Each row below is a small network's average activation on inputs in which a field has the value named, seen along a few directions.
Related values have similar rows: they may be neighbours, one step apart, or belong to one group.

Other fields vary at random and push rows far along one fixed direction, the same in every table; ignore that.

VEF, 7 values:
vub: [-23  22  30 -16   3  21  -7 -12  11  26  26  12   0  17  11   5  -6   3
 -21]
vem: [ 19  -5 -10  16  -8   6 -18   9  -5  18   1  -1   0 -15  -1  -1  11  -3
  10]
kadu: [-14  11  -6   3   8 -15   4  -5   7 -21 -24  -1   4  -2   1  11  -6   1
   7]
kog: [ 40   6 -81  68  16 -66 -10  -9  13 -84 -96   0  29 -75 -13   5  30  20
  39]
fonup: [  2 -16  32 -18 -25  52   2  16 -14  67  70  12 -14  12  11  -9  -3 -14
 -17]
bedu: [-45  -1  67 -58  -6  42  18  -2  -5  47  73   5 -25  68   5 -13 -23 -12
 -36]
metok: [ 21 -18 -32   6  11 -41  10   2  -6 -52 -50 -27   6  -7 -14   2  -2   4
  19]
The values of VEF form a line.
- Name the neighbours of bedu, in listed order. => kadu, metok
- Name the neighbours of fonup, in listed order. => vem

ROBET, 7 values:
bar: [ 22  -1 -14  21  -9   8  -6   1   1  11   9  15   8 -31   5  -1  13   4
   1]
suda: [ 13 -25   5 -15   0  -5  10   5 -19  -2   8 -21 -13  25 -13 -15  -7  -4
  -3]
koz: [  6  21 -40  38  26 -51  -3 -22  10 -67 -78  -9  19 -32  -6  11   2  20
  14]
pusa: [ -7 -13  14 -25  -8  15  16  11  -6  12  19  -7  -4  15   6   8 -14 -10
  -4]
zokav: [-24   6  21  -9  -9  19   5   4  -2  27  30  13 -13  15   4   0  -8 -10
  -5]
rizik: [ 23   1 -26  31   2 -12 -22   3  -2  -7 -32  -7   7 -27  -4  -1  15   5
  16]
suf: [-34  12  39 -41  -2  25   0  -1  17  26  43  17  -4  35   8  -1  -1  -5
 -18]
The values of ROBET form a star with 3 arms.
- How many steps from neighbour to neighbour lead from pusa to suf, at the fewest? => 2
- Name the neighbours of bar, in listed order. => rizik

FINA, 12 values:
muzud: [ 40   3 -26  46   6  -4 -46  -1 -17   8 -43 -19   2 -29 -10  -8  25   5
  16]
lume: [ 25 -12 -43  14 -16   0  13  19   8  -7  -6  13  24 -61  17  19  10  -5
  15]
tet: [ -5  33 -22  46 -13   8 -17  -3  14  12  -2  28   7 -37  14   0  18  -5
   9]
duzov: [ 39 -32 -75  33  15 -75  10   7 -11 -97 -98 -43   9 -20 -31  11   5   6
  49]
zove: [-70   1  82 -90 -11  55  51   7   4  41  83  20 -14  61  25  11 -39 -24
 -37]
riku: [-35  26  13   3  10  17  -6 -18  17  13  16  32   3   0   4  -6   6  17
 -20]
labip: [-17   6  63 -23  -8  38 -26  -2   2  50  60   3 -23  62  -1 -38   7   1
 -34]
befo: [-48  35  43 -32  16  12  -4 -20  24  11  12  13   5  35  10  17 -19   9
 -15]
ped: [  2   9 -28  29  23 -48 -26  -7  -6 -47 -82 -43  -7   5 -17 -12   5   8
  12]
poka: [ 11 -37  41 -30 -26  40   0  32 -22  65  67   4 -21  24  -3   1  -9 -17
   1]
lepep: [ 36  -5 -62  24  12 -55  32 -14   7 -67 -43   9  25 -62  -6  14   9  10
  15]
gatef: [ 23 -26  15 -19  -7  13  20   1 -22  17  35 -17  -9  24  -4  -9 -17  -4
 -12]
Each value of FINA is a pair of two hidden parts, and every pair occurs once (4 first parts, 3 second parts).
- Changing only the second part turns labip into muzud. riku has the same second part as labip; what does that change turn riku into? => tet
- Changing only the second part turns zove into lume. duzov has the same second part as zove; what does that change turn duzov into? => poka

BABED, 12 values:
dileg: [  4   4  19   4  -3  19 -20   4 -13  37   7 -11  -8   5   5   0  -6  -3
  -5]
rabo: [ 21   1 -30  36   2 -18  12  -8   7 -35 -25  14  22 -46   4  12   2  17
   9]
guler: [-20  26  20   1   4   9 -25  -7  15  27  14  21  -4   6   2  -6  10   3
  -5]
tek: [-46   2  39 -41  -8  26  26   7  -1  22  36   3 -13  36  13  16 -30 -17
 -14]
vipaz: [ -2 -22  44 -41 -26  42  13  16 -13  63  88   8 -22  38   4 -10  -9 -22
 -20]
biv: [-17  10   7  -6  10 -12  -7  -6  11 -24 -23 -13   2  28  -4   3  -5   5
   5]
fitob: [ 52 -19 -60  55  10 -44 -13   1 -19 -52 -72 -21   6 -43 -24 -17  26   9
  34]
dezem: [ 12  11 -30  24  -2 -10  -3   1  14 -24 -29  12  20 -47  12  12  17   2
  11]
lolo: [-21 -10  41 -62   0  18  23  -1  -1  21  51  -1 -11  47   1   1 -16 -11
 -24]
daro: [  0  -3 -15   5  17 -35   2  -6   0 -43 -45 -21   1   4 -11  -9  -3  12
   3]
baza: [ 13  16 -36  37  12 -22  -6 -20   5 -23 -30   3  10 -30  -4  -4  10  15
   0]
dipo: [  3 -16   1 -11 -15  27  -3  18  -6  32  28   5  -4   2   1   2   4 -10
   7]
Each value of BABED is a pair of two hidden parts, and every pair occurs once (4 first parts, 3 second parts).
- Changing only the second part turns dileg into biv. vipaz has the same second part as dileg; what does that change turn vipaz into? => lolo
- Changing only the second part turns baza into daro. dezem has the same second part as baza; what does that change turn dezem into? => tek
